Each row below is a small network's average activation on inputs in which a field has the value named, seen along a few directions.
Related values have similar rows: they may be neighbours, one step apart, or belong to one group.
Random noise pushes rows far along 2 fixed directions. That doesn't count. These rows show it; they differ only by the noise:
[  37    9  145  215 -168  301   45  154 -242  -84  245 -156 -267  -71
  -50   76]
[ -23  -81  273  122 -267  196   30  147 -141   23  322   32 -286 -158
   -5  -70]
[  18  -53  211  194 -235  264   24  170 -200   -8  314  -59 -292 -114
  -59  -12]
[-116  154  189 -115  -20   71  186  -75  -96 -281  -61  -96 -103 -121
  320  172]


Values of Talun:
p10: [ -37 -251   33  172  -79   79  -83   -9  297  174  364  219   11 -226
 -199 -138]
p11: [ 313 -195 -103  583 -144  454 -116  186 -162   85  590 -170 -163  127
 -435  264]
p17: [  59  225 -325   41  410   23  -32    3   52 -126 -257 -248   63   65
 -258  153]
p4: [ -22   29  -75 -179 -138  -74 -103   51 -318 -103 -268 -114   98  158
   73  149]
p8: [ 189 -156 -156  307  -60  250 -232  300 -265  327  217  -17 -161  152
 -586 -186]
p15: [ -62   14   91  102  159   10  223 -201  215  -64  120  -43  200   -7
   54   59]
p6: [  43  112 -252  139  312  135    8    2  280  -43   79 -202  121   53
 -119   95]
p5: [ -47  280 -231  -55  348  -70   28 -281  255 -154 -188 -123  379   23
 -151   42]
p16: [ -26  226 -157 -176  141 -239 -145  -31 -102  -77 -619 -137  256  235
  223   77]
p14: [ -10 -217  159 -179 -270 -333   49  -70  165  155  180  207  -65    1
  265  -55]
p2: [ -19   69 -110  -30  148 -178 -152 -195  216  221  -95  162  249 -129
 -224 -302]
p3: [ 128 -543  174  175 -517 -187 -189  229  -33  559  405  321 -409  -45
 -165 -411]
p7: [  61  -10  -53 -145  142 -169 -204  -97   72  212 -205  128  150  117
 -170 -166]
p9: [ -10   36 -190 -155 -142 -146  -64   33 -144  -32 -386  220   67  141
  131  -89]
p13: [   1  568 -337  -86  611  255  450 -209 -108 -745 -753 -668  193  214
  588  764]
p1: [-204 -290  280 -331 -257 -292  -50  135   55  224  198  430 -122 -205
   75 -428]
p12: [ 117  -28  115  180  -64  263   92  192 -250  -97  217 -144 -185   44
  -71   98]
The values of Talun form a ring.
Q: Which values are neighbours of p2? Give them in the order they are listed.
A: p17, p5
Q: Which values are neighbours of p3? Give them in the order they are listed.
A: p14, p1
Q: Which values are neighbours of p13? Give them in the order they are listed.
A: p11, p12
Q: Which values are neighbours of p10? Give them in the order they are listed.
A: p15, p6

Values of Dalak:
t6: [ 263 -107   74  437  -26  504   43  210 -212   63  647 -388 -226  -43
 -328   82]
t15: [ -32  -36  269   -7 -231  239  -24    8 -193 -252  220  -65 -235    2
   69  133]
t10: [  14  -31  309 -358  -90 -367  186  -45   75 -308 -228  108   63    7
  667  280]
t2: [ 188 -474  380  514 -469  380 -105  479 -101  336  815   97 -467 -253
 -420 -406]
t5: [-362 -246  292 -368 -311 -286   62   46   37  127 -143  433 -259  -54
  513 -224]
t8: [-306   75  173 -451  106 -435  373 -446  606 -164    6  153  263 -275
  438  -47]
t3: [-161  -29  -32 -375   12 -134  -54  -51 -256 -243 -351 -117   45   73
  299    6]
t1: [ 189  479 -515   83  331    5 -128   68 -177 -238 -564 -288  230   75
 -228  147]
t9: [  14 -179   -5 -115  -73 -270 -115  118 -138  275 -209  464 -233   82
 -216 -172]
t12: [-124   24  100 -194   45 -237 -140 -251  565  111  -68  612  227 -137
   56 -320]
t11: [ -64 -156    6  235   27  152  -77   20  268  375  444  -30   70  -20
 -450 -125]
t16: [ 297  158 -539  588   82  333 -283  380 -764  -50 -139 -539 -196  413
 -505  259]
t14: [  54  152 -142  -32   54  -73 -207    7 -166  285 -235  -41  155  180
 -244 -219]
t13: [ 129 -488  252  299 -647  347 -167  536 -394  525  637   56 -450   79
 -305 -391]
t4: [ 211   11  -43  381  133  337   87  -98  181  -44  363 -207  -43  -59
  -57  225]
t7: [ 150  205 -531  440  489  282  117 -180  130 -304 -149 -521  205   56
  -70  564]
t17: [-154   -1  133 -325 -109 -353  -21 -144  351  348   40  551  318 -189
 -202 -429]
The values of Dalak form a ring.
Q: Which values are neighbours of t16? Give them in the order they are listed.
A: t3, t9
Q: Which values are neighbours of t6? Give them in the order they are listed.
A: t2, t4
Q: Which values are neighbours of t17? Give them in the order they are listed.
A: t1, t12
Q: Which values are neighbours of t13? Give them in the order they are listed.
A: t10, t5
